A small network was shown many inputs. Here are its activations along a few directions, one row for each input.
In each table, some parts of the input vary, and every possible input appears once, in random order.
Descriptions start from the smaller parts, as in this example, which fits no table here: one of 4 places along a line, together with either a single point or (one of 2 separate values, together with one of 5 places around a ring) or one of 11 places around a ring.
Shared parts are said once, and a part with two or three values counts as separate values.
(in the rows, 128 means zero)

Other details of the inputs vary at random and push rows far along three fixed directions, the same in every table; ignore that.

Table:
r1: 177 219 183 110 93 192 110 141 74 148 109
r2: 132 214 124 124 89 152 135 151 154 128 122
r3: 126 93 82 100 165 167 139 82 84 195 67
r4: 110 197 136 161 128 108 139 170 151 86 157
r5: 83 58 46 124 220 95 149 103 176 150 150
r6: 163 75 161 111 97 104 127 123 135 114 108
r7: 140 171 120 139 104 165 100 136 113 129 124
r8: 136 117 72 104 175 178 159 89 144 182 92
r9: 119 39 183 149 114 24 155 127 122 70 135
r10: 104 142 101 146 124 106 135 131 157 125 161
r11: 187 210 165 113 64 181 102 147 90 171 95
r12: 155 104 81 112 182 178 125 100 128 189 110
r13: 131 109 81 123 184 156 146 85 116 168 91
r14: 151 173 166 98 102 175 139 110 56 170 91
r15: 183 82 198 101 71 115 109 114 55 143 55
r16: 142 75 184 108 70 59 149 126 127 106 97
r17: 152 150 138 112 102 143 116 148 147 124 115
r18: 162 92 215 94 81 106 147 99 42 147 75
r19: 137 100 164 125 101 78 134 118 102 116 93
r20: 141 86 110 127 176 158 132 117 109 150 114
r21: 141 233 163 145 117 149 138 140 126 105 152
r22: 90 170 94 153 140 88 131 156 189 98 183
r23: 131 195 119 142 115 147 96 160 139 105 140
r24: 119 227 172 158 78 155 122 141 168 124 130
r25: 96 177 107 162 115 108 124 143 155 89 160
r26: 94 84 69 130 182 157 154 101 108 168 121
r27: 112 174 102 163 152 93 140 145 196 98 180
r28: 119 83 59 129 211 154 120 103 146 143 126
r29: 109 43 182 120 113 49 117 132 111 72 162
r30: 104 35 155 124 76 35 147 121 148 83 136
r31: 89 192 120 151 135 129 134 141 146 91 191
r32: 98 130 97 155 149 135 117 153 145 103 171
r33: 126 71 190 129 81 59 146 135 84 104 107
r34: 107 107 112 140 189 116 124 127 157 90 186
r35: 123 35 159 134 86 43 113 131 133 95 156
r36: 89 165 93 161 164 124 111 179 174 79 191
r37: 152 93 130 95 138 228 113 74 95 233 51
r38: 159 165 142 126 109 132 107 149 134 137 130
r39: 97 66 47 103 190 148 126 119 173 147 136
r40: 117 75 80 117 202 161 128 120 116 161 116
r41: 141 127 138 118 78 137 115 139 137 120 126
r42: 133 225 135 137 113 190 108 148 114 121 165
Each input here is: one of 2 separate values, together with either a single point or (one of 4 places along a line, together with one of 5 places along a line).
- The inputs of r11 and r22 match in every part but the choice among 2 separate values. If r12 is changed in the same way as r11 into r22, which row does it become? => r27
- The inputs of r36 and r33 match in every part but the choice among 2 separate values. If r37 is changed in the same way as r36 into r33, which row does it become? => r24
- A walk changes only the place on the line of 5. It starts at r1 and steps to r40. List the rest of the walk in order. => r15, r38, r17
- Change only the choice among 2 separate values in r32. List by row number the other rows that result. => r26
- A walk changes only the place on the line of 4. It starts at r30 and steps to r2. List the rest of the walk in order. => r16, r8

Table:
r43: 95 229 106 160 173 149 158 136 135 101 164
r44: 156 116 194 134 50 119 97 116 138 124 114
r45: 182 199 153 114 92 166 136 154 135 146 77
r46: 162 196 148 111 99 167 135 157 166 136 120
r47: 145 113 110 149 136 141 126 112 137 173 90
r48: 137 82 168 134 85 66 144 124 68 95 107
r49: 148 204 113 124 171 192 119 131 158 123 161
r50: 122 117 83 152 190 125 124 144 137 117 150
r51: 147 91 148 128 144 183 106 102 59 154 91
r52: 156 154 193 127 75 134 92 149 116 85 153
r53: 121 220 86 162 111 191 117 141 154 167 134
r54: 95 131 72 172 155 106 137 132 184 130 146
r55: 150 119 173 144 92 115 93 149 107 80 140
r56: 97 147 173 174 98 90 120 170 108 68 176
r57: 154 206 169 154 105 164 133 150 61 140 101
r58: 117 170 115 151 124 143 117 162 118 113 161
r59: 58 74 119 129 143 102 107 108 134 126 114
r60: 163 44 160 82 123 84 118 100 112 130 111
r61: 103 164 169 104 87 162 104 113 106 152 99
r62: 112 45 97 125 180 108 147 88 184 160 143
r63: 138 73 163 117 68 60 109 148 84 114 125
r64: 115 147 199 142 82 114 123 151 93 94 163
r65: 90 122 53 143 180 121 164 88 179 153 130
r66: 107 232 76 176 117 152 136 135 171 135 136
r67: 101 133 153 148 146 135 114 146 130 97 183
r68: 80 90 113 152 209 80 160 125 141 95 168
r69: 126 72 87 140 195 123 115 118 131 111 131
r70: 143 124 137 130 189 162 132 98 100 138 104
r71: 128 134 96 98 144 162 158 129 163 160 121
r72: 143 23 155 86 106 82 106 115 91 145 122
r73: 111 74 127 128 135 92 158 99 169 149 140
r74: 130 225 123 151 146 127 145 168 150 96 168
r75: 112 100 124 101 110 105 165 119 156 117 125
r76: 118 144 57 90 167 190 116 122 118 191 139
r77: 144 161 141 147 115 149 104 161 108 113 148
r78: 144 150 156 151 136 89 120 150 158 58 161
r79: 170 163 177 99 101 161 150 122 79 161 113
r80: 137 46 127 113 112 126 108 125 136 121 93
r81: 147 109 86 82 186 157 130 106 126 186 126
r82: 133 67 165 119 55 85 130 152 114 110 101
r83: 118 185 146 153 70 131 117 146 165 125 162
r84: 163 102 132 79 102 203 124 116 101 198 70
r85: 110 210 144 158 81 98 147 135 191 95 174
r86: 126 96 146 141 83 58 140 167 150 84 116
r87: 152 105 202 157 105 92 112 134 83 81 110
r88: 108 138 41 107 161 172 121 114 102 173 124
r89: 112 102 140 161 127 53 135 161 129 70 161
r90: 82 108 49 102 170 134 123 115 141 141 170
r91: 101 131 150 148 57 85 127 124 160 98 163
r92: 116 116 96 91 105 178 141 113 121 165 103
r93: 163 82 134 79 106 195 112 104 110 178 67
r94: 161 192 195 116 106 179 151 121 64 161 112
r95: 69 112 107 130 163 144 138 111 112 116 171
r96: 145 30 153 135 95 106 104 92 124 142 88
r97: 172 192 159 149 60 185 104 134 109 177 87
r98: 156 88 176 107 76 78 160 137 119 121 79
r99: 45 90 93 148 183 75 118 117 167 102 129
r100: 166 87 106 103 146 135 117 117 77 182 75
r101: 135 71 155 140 93 54 128 165 158 77 115
r102: 110 173 110 127 144 80 130 163 187 88 205
r103: 127 189 127 140 120 63 130 173 164 79 174
r104: 121 26 155 87 100 103 140 88 60 137 115
r105: 93 65 138 137 129 109 140 107 68 117 125
r106: 152 82 139 126 171 169 135 101 45 185 67
r107: 152 107 135 97 136 186 116 113 79 177 116
r108: 114 204 91 159 131 85 113 189 166 83 178
r109: 159 102 92 113 158 136 100 118 109 148 95
r110: 157 129 132 124 117 146 155 92 112 199 68
r111: 133 227 91 104 135 169 137 127 133 152 147
r112: 45 141 102 144 195 79 133 122 198 89 153
r113: 150 177 171 166 88 84 131 145 178 105 133
r114: 101 27 115 103 156 110 134 109 105 137 152
r115: 134 84 150 128 95 127 115 110 142 156 125
r116: 127 122 123 98 146 146 161 95 98 147 131
r117: 149 234 116 127 163 199 131 147 148 142 165
r118: 105 112 78 117 167 124 89 137 173 107 184
r119: 120 128 54 125 180 156 86 134 148 132 151
r120: 149 78 220 123 116 98 129 107 95 93 129
r121: 128 124 163 137 68 98 127 138 77 92 135
r122: 168 186 202 124 112 171 136 128 81 144 122
r123: 89 74 122 149 161 89 153 111 87 105 127
r124: 110 156 34 122 177 146 133 123 122 155 126
r125: 142 172 185 111 105 164 160 101 60 149 109
r126: 160 76 200 127 77 77 124 101 152 114 115
r127: 149 139 61 101 205 166 117 108 142 163 114
r128: 133 163 151 157 140 73 132 168 165 60 180
r129: 108 163 113 198 127 78 100 157 225 59 172
r130: 198 208 156 103 99 154 121 144 90 165 88
r131: 125 126 86 91 130 202 135 125 131 184 104
r132: 141 190 151 132 103 124 119 168 211 68 159
r133: 99 87 49 128 179 156 120 143 179 138 136
r134: 125 209 91 131 160 163 156 126 122 131 137
r135: 107 31 68 114 181 101 105 124 126 145 143
r136: 98 135 92 137 204 200 107 114 137 132 167
r137: 159 178 156 110 63 129 158 136 114 128 75
r138: 160 147 143 121 116 128 127 144 167 102 98
r139: 140 154 119 133 199 180 145 113 97 165 112
r140: 130 88 96 139 175 123 130 89 179 146 110
r141: 89 12 109 138 107 70 142 86 128 135 119
r142: 95 157 113 93 171 187 138 84 133 189 96
r143: 110 68 93 120 123 97 154 120 132 123 92
r144: 192 190 150 121 77 187 109 148 117 141 55
r145: 77 51 104 163 196 102 120 133 131 97 176
r146: 122 148 146 133 44 109 129 160 129 89 118
r147: 150 156 160 115 76 62 142 135 103 100 118
- What is each input in this table made of? => one of 5 places around a ring, together with either a single point or (one of 4 places along a line, together with one of 5 places along a line)
- The inputs of r136 and r87 match in every part but the place on the ring of 5. If r114 is changed in the same way as r136 into r87, which row does it become? => r89
- The inputs of r116 and r121 match in every part but the place on the ring of 5. If r85 is changed in the same way as r116 into r121, which row does it become? => r141
- The inputs of r128 and r50 match in every part but the place on the ring of 5. If r103 is changed in the same way as r128 into r50, which row does it become? => r108
- A walk changes only the place on the line of 5. It starts at r122 and steps to r117. List the rest of the walk in order. => r81, r46, r62
- Change only the place on the ring of 5 in r146. List by row number the other rows that result. => r75, r92, r137, r143
- Change only the place on the line of 5 in r94. List by row number the other rows that result. => r71, r73, r79, r102

Table:
r148: 163 129 192 128 83 127 116 129 62 128 94
r149: 116 45 67 88 174 151 137 86 106 192 97
r150: 128 13 106 111 163 102 132 93 122 151 92
r151: 106 203 78 148 193 195 128 126 139 147 150
r152: 97 194 73 151 160 171 126 133 173 138 151
r153: 117 133 104 140 147 117 123 146 173 98 144
r154: 178 140 176 114 83 152 131 108 89 170 62
r155: 124 118 141 142 120 92 107 151 188 81 175
r156: 181 141 174 96 83 160 142 111 82 174 62
r157: 141 151 112 138 131 127 122 141 148 131 131
r158: 119 146 133 130 113 143 134 126 133 135 117
r159: 108 49 74 93 176 143 149 76 115 189 104
r160: 130 125 150 114 94 126 141 123 116 138 110
r161: 119 149 137 149 96 102 131 137 144 111 146
r162: 112 168 98 154 163 134 119 149 137 113 168
r163: 138 119 162 122 79 125 104 134 133 122 136
r164: 134 117 168 143 66 72 119 148 124 99 134
r165: 154 133 199 113 85 126 140 124 67 129 101
r166: 103 135 141 153 94 79 117 165 168 62 162
r167: 136 28 98 91 164 114 139 92 113 169 94
r168: 121 179 95 122 172 178 138 118 115 154 142
r169: 138 157 124 125 144 180 123 129 92 143 110
r170: 138 139 160 127 110 121 126 146 98 102 132
r171: 97 31 103 126 162 52 137 131 175 81 156
r172: 139 125 187 138 80 75 132 144 146 86 125
r173: 81 22 99 124 150 58 136 126 161 88 156
r174: 153 152 155 129 116 151 135 114 73 154 108
r175: 114 175 101 147 125 148 113 146 154 122 140
r176: 117 160 121 133 160 167 135 122 116 136 129
r177: 146 139 148 139 104 104 133 130 138 121 125
r178: 114 182 92 134 167 154 122 146 133 122 164
r179: 131 184 108 131 162 200 105 135 131 144 157
r180: 130 139 149 133 107 79 133 141 160 94 150
- What is each input in this table made of? => one of 3 separate values, together with either a single point or (one of 2 separate values, together with one of 5 places around a ring)
- The inputs of r178 and r167 match in every part but the choice among 3 separate values. If r162 is changed in the same way as r178 into r167, which row does it become? => r157
- Change only the choice among 2 separate values in r180. List by row number the other rows that result. => r167
- Change only the choice among 3 separate values in r160. List by row number the other rows that result. => r156, r165
- Change only the choice among 2 separate values in r152. List by row number the other rows that result. => r175

Table:
r181: 127 132 120 85 124 224 133 83 107 203 75
r182: 147 121 104 100 177 157 150 107 148 161 128
r183: 124 94 121 141 115 79 90 147 169 98 167
r184: 155 60 156 105 158 109 154 88 55 153 92
r185: 136 68 117 104 147 72 161 106 115 138 77
r186: 109 40 128 119 111 109 128 77 129 160 110
r187: 75 55 136 144 160 109 134 103 110 121 145
r188: 109 102 139 177 131 84 108 160 128 53 181
r189: 81 231 124 166 142 149 117 161 147 104 186
r190: 90 125 90 115 151 137 146 122 170 131 177
r191: 127 88 68 115 169 148 109 126 155 166 142
r192: 124 94 59 115 164 171 99 113 158 160 115
r193: 150 96 155 94 126 144 106 118 52 140 103
r194: 146 150 110 93 113 197 147 100 106 207 104
r195: 144 76 189 110 138 79 136 111 80 122 109
r196: 97 44 138 110 108 102 135 98 149 132 111
r197: 110 123 156 167 125 96 92 165 130 63 170
r198: 144 199 102 133 148 184 112 151 91 135 146
r199: 67 94 66 122 186 153 148 111 182 130 176
r200: 158 56 158 94 107 151 113 122 95 150 86
r201: 122 103 147 127 104 107 95 154 164 77 146
r202: 62 105 73 165 200 145 145 109 135 120 178
r203: 137 201 131 117 121 198 142 112 53 178 112
r204: 115 99 59 136 170 153 95 119 170 145 142
r205: 150 170 167 113 28 116 135 117 83 151 64
r206: 108 203 118 141 189 132 128 144 156 86 180
r207: 175 149 118 115 141 192 125 88 124 199 75
r208: 83 97 82 139 187 150 148 100 99 155 146
r209: 118 107 119 163 99 65 118 177 160 72 149
r210: 94 75 134 97 156 127 141 89 78 144 128
r211: 121 108 47 133 158 147 117 130 141 157 106
r212: 172 155 203 144 98 111 139 133 71 115 109
r213: 125 123 55 123 159 152 137 148 124 151 103
r214: 118 152 80 131 146 169 98 149 184 123 139
r215: 175 145 211 117 84 134 135 135 123 120 97
r216: 89 170 98 165 214 120 125 149 177 93 186
r217: 101 111 85 165 224 138 145 112 146 112 161
r218: 143 113 183 117 50 106 120 106 107 152 111
r219: 156 175 200 131 81 114 122 147 164 83 124
r220: 150 160 160 146 106 88 117 137 173 104 152
r221: 145 216 117 129 172 176 144 123 107 125 143
r222: 151 240 134 163 110 176 99 178 100 108 154
r223: 103 50 110 115 180 96 109 129 106 117 150
r224: 174 232 153 125 100 195 123 136 156 149 90
r225: 127 157 143 142 117 100 110 164 111 59 182
r226: 159 142 172 152 82 78 149 152 133 102 100
r227: 162 110 132 99 81 114 121 136 77 147 65
r228: 107 128 152 139 80 78 129 140 169 109 173
r229: 133 120 50 109 151 157 112 118 124 170 84
r230: 149 198 116 137 133 161 122 128 182 134 120
r231: 171 110 175 101 68 118 112 146 105 118 125
r232: 95 65 130 111 147 106 153 90 76 124 141
r233: 131 125 84 112 117 181 149 87 88 218 54
r234: 144 247 99 144 126 138 132 147 168 121 114
r235: 130 126 160 136 88 98 106 174 161 61 173
r236: 144 173 111 131 111 135 107 169 166 111 169
r237: 113 186 89 130 115 160 161 138 119 159 105
r238: 152 124 159 129 114 75 143 140 170 100 156
r239: 114 150 82 145 187 110 133 139 218 120 184
r240: 109 80 151 124 78 91 126 106 151 118 123
r241: 123 160 147 150 61 112 147 145 122 123 112
r242: 133 143 192 112 63 152 134 127 115 133 111
r243: 136 45 149 110 153 96 152 108 148 116 127
r244: 137 232 113 112 80 174 146 132 96 172 82
r245: 144 112 155 126 123 138 98 139 73 135 114
r246: 138 75 142 145 113 47 147 122 145 107 100
r247: 121 27 162 136 176 90 137 93 101 122 110
r248: 146 139 156 142 101 66 160 157 136 93 107
r249: 105 157 186 134 92 92 125 144 100 97 155
- What is each input in this table made of? => one of 3 separate values, together with either one of 5 places around a ring or (one of 2 separate values, together with one of 4 places along a line) or one of 10 places around a ring
- The inputs of r181 and r219 match in every part but the choice among 3 separate values. If r189 is changed in the same way as r181 into r219, which row does it become? => r216
- Change only the choice among 2 separate values in r202. List by row number the other rows that result. => r187
- Change only the place on the line of 4 in r198. List by row number the other rows that result. => r188, r222, r225
